These are the activations of a small neural network, seen along a few directions. Each row is one input.
In each table, some parts of the input vary, and every possible input appears once, in random order.
A made-up example of a description, with smaller parts first: one of 4 places along a line, together with either a single point or one of 11 places along a line or (one of 3 separate values, together with one of 8 places around a ring).
Shared parts are said once, and a part with two or three values counts as separate values.

Other details of the inputs shift rows strongly along two fixed directions, in all tables alike. That doesn't count.

Table:
r1: [  3 -19  41   2 -42  68  52  -1  35  71  -8  -3  -1 -19]
r2: [  7  57  34  25 -25  13 -33 -26  57  26   7   9  34 -16]
r3: [ 12  15  -8   5 -20   7 -20  18  -7 -19  12  13 -30 -16]
r4: [ 32 -28  19  -8 -12  57  21  13  48  81   4  -5  11 -23]
r5: [  3 -32 -22 -30   5   3   2  29 -38 -20  -4  -4 -32   4]
r6: [ -5  35  42  -4   6  13 -15 -47  67  55  -2   1  53 -10]
r7: [  1 -43 -21 -18 -28   5  54  38 -70 -36  -7  -6 -62   5]
r8: [  6  39  32  -6  14  -8 -14 -43  55  45   3   9  26  -5]
r9: [ -6 -44 -41 -11  10  -3   3  41 -54 -40  -6  -3 -26  13]
r10: [-38  27   0  29  -3 -53  18 -29 -37 -62  -7  -9  14  31]
r11: [-38   6 -38  22  42 -58 -25 -13 -45 -73   3   7   4  26]
r12: [ -5  50  25  32 -10  25 -37 -33  54  32  14  29  15 -23]
r13: [ 43 -36  23 -44 -20  67  23  20  40  91  -1   5 -25 -38]
r14: [ 19 -57 -32 -26 -16   2  18  63 -54 -36 -10 -28 -17  12]
r15: [-27   8 -44  29  45 -66 -20 -10 -44 -67   7   8   0  29]
r16: [-27  13  -8  23  29 -28 -18 -18  -2 -25   0  -1  33  15]
r17: [ 16 -33  14 -27 -45  31  59  27 -23   9 -10 -12 -41  -7]
r18: [ 17 -54 -35 -34   0   0  16  54 -59 -31  -3  -6 -45   0]
r19: [ 15  15 -16   7 -22 -15 -19  29 -26 -51   6   0 -25   0]
r20: [-34  53 -16  21  50 -90 -37 -46 -21 -72   2   1  24  34]
r21: [ 34 -17  22 -33  -9  49  16   4  45  81   6   7 -17 -29]
r22: [ 34 -45  -1 -43 -17  27  20  43 -12  14  -8 -15 -28 -11]
r23: [ 11  29  26  30 -27  42 -22  -7  54  40  11  11  19 -25]
r24: [-18  61  30  20  27 -29 -31 -67  56  25   0   3  63   7]
r25: [  1 -42 -25  -6   2  11   8  40 -34 -21  -6 -16  -4  10]
r26: [-16  61  29  24  26 -33 -30 -67  60  25   4   3  58   9]
r27: [-44  19   1  29   3 -21  18 -36 -17 -28  -2  11  -4  14]
r28: [  2 -20 -17   2  16   0   0   7  -9   2   2   5  -8  -2]
r29: [-29  38   1   0  30 -49 -32 -35  -6 -40  -4   1  22  24]
r30: [ 29 -57 -15 -10 -11  35  26  50 -11  23  -3 -15 -11 -10]
Each input here is: one of 5 places around a ring, together with either one of 2 separate values or one of 4 places along a line.
The inputs of r11 and r22 match in every part but the place on the ring of 5. If r12 is changed in the same way as r11 into r22, which row does it become?
Answer: r19
List by row number the other rows that have the place on the ring of 5 in common with r3.
Answer: r5, r7, r13, r18, r21
Which other rows does r10 become when the choice among 2 separate values takes its other values? List them by row number.
Answer: r2

Table:
r31: [  3 -22  21 -44  -1  15  29   2  -5  25 -14  -9  -9   0]
r32: [ 11  -3  14  -8  -8  23 -21  -8  37  28  -3   3  21 -21]
r33: [-29  36 -27  32  48 -85 -46 -26 -31 -88   7  13   5  18]
r34: [ -5  33  20   0  13   9 -34 -18  31  25   3  11  18  -5]
r35: [24  7 10  7 -4 14 -7  1 36 43  4 -5 20 -6]
r36: [  5 -10  -5   3 -33  -5  33  26 -43 -44  -3  -3 -51   3]
r37: [ 31 -28 -17 -17  -5  20   5  48 -11   2   2  -1 -41  -1]
r38: [-13 -40 -25   2  -2  20  35  15 -36   3   3  11 -34  -3]
r39: [ 12   0  13  -6  -8  25 -22  -7  35  30  -3   1  18 -15]
r40: [ -5 -49 -28  26  -2  -3  42  30 -44 -19  -3 -10 -10  15]
r41: [-22 -11  17  17  -1  35  23 -14  26  39   1  -1  22  -7]
r42: [ 20 -30 -26  -7   6 -10  -5  39 -33 -33   4  -2 -37  -4]
r43: [ -2  27  18  11  11   0 -27 -23  40  17   8  -1  39 -10]
r44: [  4  19  25  -4   6  16 -28 -17  35  28   1  13  18 -25]
r45: [ 25 -21   4   7 -52  15  50  34 -25  -8  -6 -17 -24  -2]
r46: [-18  14  29 -23  10  -6   7 -47  29  27 -17  -7  30  11]
r47: [-34  34 -30  36  39 -81 -44 -18 -34 -91   7  -5  35  22]
r48: [  3   9  31 -13   8  -8  26 -37  33  45 -10 -12  30   7]
r49: [ 13  -6  -5  -5  -6  15  -6  27  10   9   6 -11   9   4]
r50: [ -6  36  17  -1  12  10 -32 -16  33  24   2  13  17   1]
r51: [ 14  -9  -3  -4  -5  14  -8  25   9   9   7 -12   9  -2]
r52: [ 12 -12  -7  -9 -10  18 -17  17   7   8  -3  -5   3   1]
r53: [ -3  32   8   2  15  -6 -30 -39  34  22  11  23  13 -23]
r54: [ 12 -39 -11 -49  -5   6  42  15 -30  13  -8  -8 -37  -1]
r55: [ 24 -37 -18 -20  -6  16  -3  50 -34 -17  -1  -5 -26 -12]
r56: [ -7  27  42  -1 -37  29  15 -15  18  22  -5   6  -6 -14]
r57: [-28  40 -40  21  37 -69 -42 -22 -37 -67  13  15   0  26]
r58: [-28  12  23  24  18  19  11 -41  34  38   1  20   3  -6]
r59: [ 39 -43 -26   1 -12   0  11  51 -27 -12   1 -16 -13  -5]
r60: [24 11  9  7 -4 15 -5  3 38 43  3 -3 20  0]
r61: [  9  25  15  22  11 -13 -21 -28  40  22   4   3  39 -12]
r62: [-21  49  38  21 -27   3   9 -37  30   6   1  -4  25  -3]
r63: [ 10 -23   3  -8 -56  29  34  29 -26 -16 -13 -13 -27  -2]
r64: [  7 -14 -14  -9 -42   6  37  26 -46 -28   2   2 -52  -5]
r65: [-31  -1  18  18   0  30   8 -35  31  38  -7  10  26  -1]
r66: [-50  30 -15   8  46 -90  -4 -38 -43 -79  -6 -18  32  47]
r67: [ -6  43   3   1  15  -1 -29 -32  35  29  12  22   9  -1]
r68: [  5 -36 -11 -35  12 -21  35  17 -42 -26 -11 -13 -37  15]
r69: [ 23 -27 -27 -17  -5   6  -1  30 -25  -6   9   6 -32 -15]
r70: [-65  20 -21  42  42 -51 -10 -30 -49 -69  -2  14  13  32]
r71: [ 24 -35 -22 -18 -20  28  -1  48 -14  -1  -6 -10 -16   5]
r72: [ 19  -7  -1  -8   2  11 -10  17  10  12   6   5 -22  -6]
Describe the family of inputs behind these rows.
Answer: one of 6 places along a line, together with either one of 3 separate values or one of 4 places along a line
The inputs of r43 and r69 match in every part but the place on the line of 6. If r47 is changed in the same way as r43 into r69, which row does it become?
Answer: r53
Start at r64 and move only the place on the line of 6, one step at a time. The first step leads to r36. Which rows follow, in order?
Answer: r56, r63, r62, r45
List by row number the other rows that have the place on the line of 6 in common with r59.
Answer: r35, r40, r45, r48, r60, r61
